These are the activations of a small network on made-up records, seen along a few directions, one row for each record.
Here are examples, each followed by its value of one field, NEGU.
The largest differences between rows may come from other fields.
(in the rows, 500 means zero)
Strong random noise was added to every row along 6 fixed directions; ignore it. To show where, here is one row again and again, with new noise each time:
[757 433 747 439 323 519 365 700 553 446 576 615 594 383 512 540 598 577
 504 454 645 642 381 361 548 495]
[574 716 473 506 536 486 569 598 458 513 443 481 582 625 802 641 506 616
 434 691 506 386 677 557 495 485]
[817 390 785 369 387 449 414 681 527 318 534 664 706 280 487 675 645 620
 554 443 632 639 411 311 566 515]
[569 748 403 523 454 570 516 480 447 593 523 477 404 446 650 462 532 519
 402 634 570 428 524 487 446 414]
[603 815 246 595 573 483 510 534 556 671 393 329 357 444 614 417 541 434
 303 592 691 171 548 621 421 292]
[702 552 497 463 235 569 503 542 393 486 631 614 422 350 557 432 550 452
 516 459 516 711 413 346 486 481]
[593 476 448 604 415 418 471 714 508 620 479 459 343 605 480 331 459 328
 454 350 548 532 432 554 518 462]
[471 567 306 565 624 312 701 561 329 508 378 469 396 641 575 509 423 354
 515 454 354 469 629 585 505 527]

[218 584 605 615 755 670 345 300 506 620 547 499 383 436 295 367 516 590
 394 615 687 433 323 542 458 410] : mef
[635 592 217 570 207 647 481 644 463 546 584 412 459 624 688 393 377 385
 475 448 500 618 519 576 433 422] : mus
[324 478 476 511 468 496 440 569 428 630 570 480 311 771 544 355 367 418
 549 490 370 650 513 652 502 580] : rafu
[246 674 332 584 681 485 580 289 278 717 542 491 254 550 511 223 462 364
 423 513 356 394 524 531 369 529] : danep
[748 345 495 368 540 280 711 600 366 207 400 610 748 349 457 826 553 533
 673 441 353 508 625 437 560 594] : rafu
[564 519 312 527 361 587 556 444 381 435 472 515 414 536 503 448 442 403
 545 430 436 632 534 516 494 536] : sirub
[657 540 451 605 363 532 476 665 596 634 513 390 436 488 520 444 480 478
 376 494 615 332 522 558 504 411] : sape
[602 399 572 536 632 343 444 772 677 536 374 425 612 597 422 491 545 485
 458 379 670 265 535 675 507 475] : bifu
[352 467 637 461 628 557 395 499 449 529 536 505 585 526 494 512 542 603
 564 615 539 583 435 495 450 547] : zamep
[538 463 707 424 524 412 547 471 603 368 444 538 780 415 592 775 536 683
 535 637 540 348 563 426 530 482] : sesig
[647 387 352 529 484 360 589 661 589 483 368 404 538 535 546 471 467 324
 439 438 541 437 536 592 580 455] : sak
[412 540 667 467 555 395 363 431 535 645 551 489 469 500 552 367 600 530
 320 430 561 375 478 512 401 480] : muluz
[398 390 660 514 494 554 555 443 374 454 576 597 484 624 519 477 497 421
 599 528 332 701 553 444 530 588] : mef
[658 562 236 561 284 411 598 550 375 655 588 513 359 519 608 213 508 263
 452 354 444 462 540 539 380 446] : zamep
[322 618 475 480 640 410 522 390 394 519 504 492 360 448 507 413 517 431
 414 546 483 365 476 513 451 428] : sak
[629 424 401 501 460 369 587 628 512 505 410 518 500 589 524 516 493 376
 549 383 426 528 511 550 519 445] : zamep
[563 386 703 430 525 347 614 523 465 392 456 600 709 516 572 792 532 644
 585 546 404 533 566 421 547 626] : sesig
[723 318 550 529  90 603 374 694 534 517 634 585 491 534 490 322 443 417
 505 344 497 712 405 433 546 554] : mus
[571 558 726 535 375 682 261 635 729 666 560 472 558 582 689 466 555 681
 377 616 640 432 398 509 509 439] : danep
[522 598 526 609 264 560 525 630 624 773 591 433 558 861 869 443 381 621
 360 699 399 353 709 613 472 487] : sesig
[660 547 533 486 437 482 335 801 657 554 459 391 599 655 742 443 650 467
 312 547 690 328 569 655 517 370] : sak
[656 587 240 438 477 316 578 515 478 399 391 470 451 393 526 440 590 348
 468 321 610 311 577 645 400 371] : bifu
[348 569 356 574 404 644 521 351 385 542 546 498 321 502 401 367 434 437
 483 535 448 659 512 468 507 494] : sape
[305 653 497 427 687 605 409 293 461 493 518 433 393 297 375 519 584 460
 479 587 619 352 435 514 455 439] : sirub
[822 454 416 493 195 409 583 673 476 485 606 496 602 487 768 501 394 368
 541 375 430 533 588 504 535 513] : danep
[501 423 675 482 559 425 604 528 567 400 444 557 737 575 585 763 434 704
 453 664 407 407 710 475 590 617] : sape
[672 526 180 432 336 559 568 367 452 403 534 472 312 260 316 374 535 333
 606 313 501 648 390 313 505 417] : mus
[563 445 535 475 318 423 717 473 437 571 624 598 605 626 748 591 360 525
 470 528 230 580 670 423 522 661] : muluz
[360 518 405 515 612 514 632 474 496 399 418 468 534 713 612 668 389 630
 624 679 336 443 710 552 495 579] : bifu
[311 408 679 480 551 542 391 605 411 409 480 563 561 748 436 494 487 591
 688 504 395 813 482 544 562 619] : rafu
[501 278 353 524 328 487 602 405 359 480 594 537 330 409 301 391 415 281
 648 276 392 744 403 324 563 599] : muluz
[352 445 737 378 710 505 438 538 495 403 471 536 651 660 578 753 469 692
 567 590 411 535 626 585 565 652] : sirub
[657 532 363 590 261 516 573 672 472 616 591 531 419 649 778 309 509 371
 470 381 500 557 596 581 417 486] : mef

Which value of NEGU does each new row have?
[582 374 531 399 337 454 640 401 382 380 593 672 566 248 405 654 572 492
 641 421 378 734 418 290 513 570] : sesig
[564 543 610 437 435 637 466 528 618 520 562 508 610 491 598 620 446 688
 522 704 518 472 607 509 504 513] : bifu
[576 329 857 347 745 294 466 473 524 312 452 641 858 252 359 765 627 687
 541 522 651 426 379 385 567 599] : zamep
[399 715 513 494 603 728 566 199 514 635 596 510 429 303 556 545 547 701
 394 818 476 309 554 429 442 387] : mef
[688 570 285 550 274 574 559 520 462 425 504 412 505 400 599 476 459 443
 474 479 591 515 531 544 500 372] : sape
[597 711 285 458 421 562 596 361 324 472 525 540 346 251 549 464 580 427
 503 550 512 575 473 387 428 421] : sak
[379 533 584 530 437 476 475 470 398 653 608 577 413 633 608 293 508 469
 493 502 423 608 441 496 419 599] : zamep
[559 630 463 446 522 608 438 383 470 485 438 461 514 385 520 508 513 556
 447 603 557 469 502 496 460 442] : mus
[500 601 433 483 498 528 558 438 403 604 561 511 519 548 687 457 453 546
 445 589 400 459 605 495 462 537] : danep
[441 443 525 559 466 603 503 405 509 613 568 521 330 467 397 322 414 399
 454 469 590 579 333 485 486 416] : mef
[637 505 489 426 445 523 583 321 468 491 565 570 518 104 370 607 594 525
 465 498 500 417 439 287 475 444] : muluz
